A small network was shown many inputs. Here are its activations along a few directions, one row for each input.
Each table varies a few parts of the input and shows all the possible inputs, shuffled.
A made-up example of a description, with smaller parts first: line(6) and (point or line(11) or (values(2) and ring(8))).
Shared parts are said once, and a part with two or three values counts as separate values.
In the rows, 128 means zero.

Other details of the inputs shift rows strongly along two fixed directions, in all tables alike. That doesn't count.

Table:
r1: [ 77 118 124 143 148 126 137 126  73 127 147 128 140 154 152  94]
r2: [145  73 137 129 128 130 128 110 128 149 121  84 140 104  80 133]
r3: [107 163 117 170 126 115 132 117  62 131 106 135 156 174 180 177]
r4: [138 204 127 122  81 156 155  86 175 121 111 126 107 186 146 100]
r5: [145  77 116 100 124 109 115 141 149 136 134 124 138  78  71 101]
r6: [ 78  90 117 137 152 100 121 142  79 122 156 125 135 139 132 104]
r7: [170  79 138 115 117 130 139 110 151 143 130  99 125 108  81 118]
r8: [184 196 117 133 100 154 136  99 142 124  99 148 106 140 131 154]
r9: [ 91 146 130 153 128  92  93 137 112 134 120 140 132 165 175 160]
r10: [154  82 125 115 133 123 132 125 133 128 127  93 124  87  73 120]
r11: [131 113 137 126 147 151 149 125 123 141 134 105 130 117  97  98]
r12: [105 108 124 137 146 107 112 139  87 125 114 124 138 121 143 169]
r13: [176 167 146 121  94 155 149 114 178 139 115 141  98 141 139 142]
r14: [135 223 101 126  94 129 144  79 165 107 104 136 115 178 152 106]
r15: [ 69 112 110 153 131  75 107 117  91 122 129 113 155 169 148 136]
r16: [148 181 122 112 130 169 161 119 153 116 131 159  97 117 150 129]
r17: [ 75 121 125 149 131 114 100 168  88 121 142 149 172 148 183 149]
r18: [152  74 107 107 128 122 121 140 134 143 135 112 150  76  68 111]
r19: [138 198 148 116 101 142 125 134 174 112 122 150  91 158 164 120]
r20: [ 72 116 145 150 136 101 109 151  80 126 130 124 143 149 180 158]
r21: [151  67 118 119 140 137 105 161 142 135 127 135 144  71  93 153]
r22: [120 139 110 152 137  91 101 119  84 125 104 145 142 156 162 169]
r23: [124 114  87 156 139  93 113 104  59 124 124  94 169 142 127 152]
r24: [100 134  96 150 134  95 113 101  79 123 118  99 162 150 139 145]
r25: [154  92 132 109 128 119 131 123 162 120 124 109 113  92  77 108]
r26: [ 85 102 109 135 163  90 122 136  88 120 140 118 148 139 123 122]
r27: [ 70 154 108 140 161 112 122 136  78 107 138 160 138 159 197 151]
r28: [ 93 135 128 138 146  97 100 141  93 115 113 138 134 149 171 153]
r29: [159  90 125 111 146 137 143 129 146 138 137  98 117  86  68 109]
r30: [170  79 133 114 119 114 128 114 162 136 132 106 122 104  75 117]
r31: [161 157 157 122 127 175 159 128 168 130 129 140 106 106 124 129]
r32: [123  97 146 122 134 141 142 130 137 131 145 117 123 120  88  98]
r33: [101 139 121 150 141  92  90 128  99 132 104 138 139 154 163 165]
r34: [105 112 135 160 133 112 117 131  91 147 113 117 146 136 145 180]
r35: [145  98 139 118 123 143 148 122 133 134 122  97 124 111  94 107]
r36: [100 103 121 149 137 127 117 160  93 132 129 142 172 120 156 153]
r37: [160  85 130 109 136 135  97 166 169 128 125 144 130  82 101 133]
r38: [124 215 137 116 115 165 141 125 159  98 144 175  94 157 184 115]
r39: [148 140 142 106 114 150 146 126 182 118 145 130  93 128  87  87]
r40: [145 187 130  93  76 161 151 119 176 131 130 154 121 150 115  69]
r41: [140  93 114 118 156 134 141 129 116 141 144 101 121  91  98 101]
r42: [149 151 161 114 122 179 151 126 171 123 151 154  95  97 142 114]
r43: [141 175 120  96  84 139 137 132 179 123 137 156 118 140 106  76]
r44: [148 187 128 113  97 159 114 155 191 114 134 172 114 147 155 110]
r45: [131  82 162 116 151 133 102 158 155 127 155 134 114  92 105 144]
r46: [ 90 148 109 163 135  93 102 120  65 129 103 133 150 159 168 184]
r47: [ 76 100 151 150 154 115 115 151  91 129 150 133 143 126 157 155]
r48: [147 194 127 116 127 161 154 121 162 120 122 149 100 132 143 137]
r49: [141  87 157 133 116 125 113 139 156 155 126 115 112 107 116 161]
r50: [159 216 128 123  93 140 137 111 172 125 110 160  98 176 170 136]
r51: [137 230 138 128  94 167 162 117 147 115 101 147 104 170 184 129]
r52: [136  60 146 115 121 114 120 139 151 122 140 106 111  95  72 107]
r53: [131 118 140 114 153 129 118 144 144 121 133 143 114 110 123 145]
r54: [ 79 126 104 139 130 109 127 136  63 139 128 127 185 152 147 112]
r55: [144  60 123 107 159 119 133 140 137 134 151 110 113  79  74 102]
r56: [133  76 150 113 119 133 136 127 147 131 132 104 120 111  86 107]
r57: [178 205 117 125  94 164 164  82 145 130 107 115 120 166 134 102]
r58: [145  61 162 130 162 156 142 142 130 143 150 127 126  48 105 138]
r59: [110 136  92 152 136  77 115 102  73 116 118 117 163 163 151 138]
r60: [136  93 133 131 154 150 150 130 110 151 140 105 127  96 108  86]
Description of these inputs: values(2) and ring(5) and (point or line(5)).
The inputs of r39 and r11 match in every part but the ring(5) part. If r15 is changed in the same way as r39 into r11, which row does it become?
> r2
The inputs of r54 and r5 match in every part but the ring(5) part. If r31 is changed in the same way as r54 into r5, which row does it become?
> r53
Change only the values(2) part in r24. List by row number the other rows that result.
> r46
List by row number the other rows that have the ring(5) part and the values(2) part in common with r45.
> r9, r19, r38, r44, r50
Start at r27 and move only the line(5) part, one step at a time. The first step leads to r53. Which rows follow, in order?
> r28, r33, r22
Change only the ring(5) part in r56. List by row number the other rows that result.
> r10, r25, r35, r52
Change only the values(2) part in r54. List by row number the other rows that result.
> r36
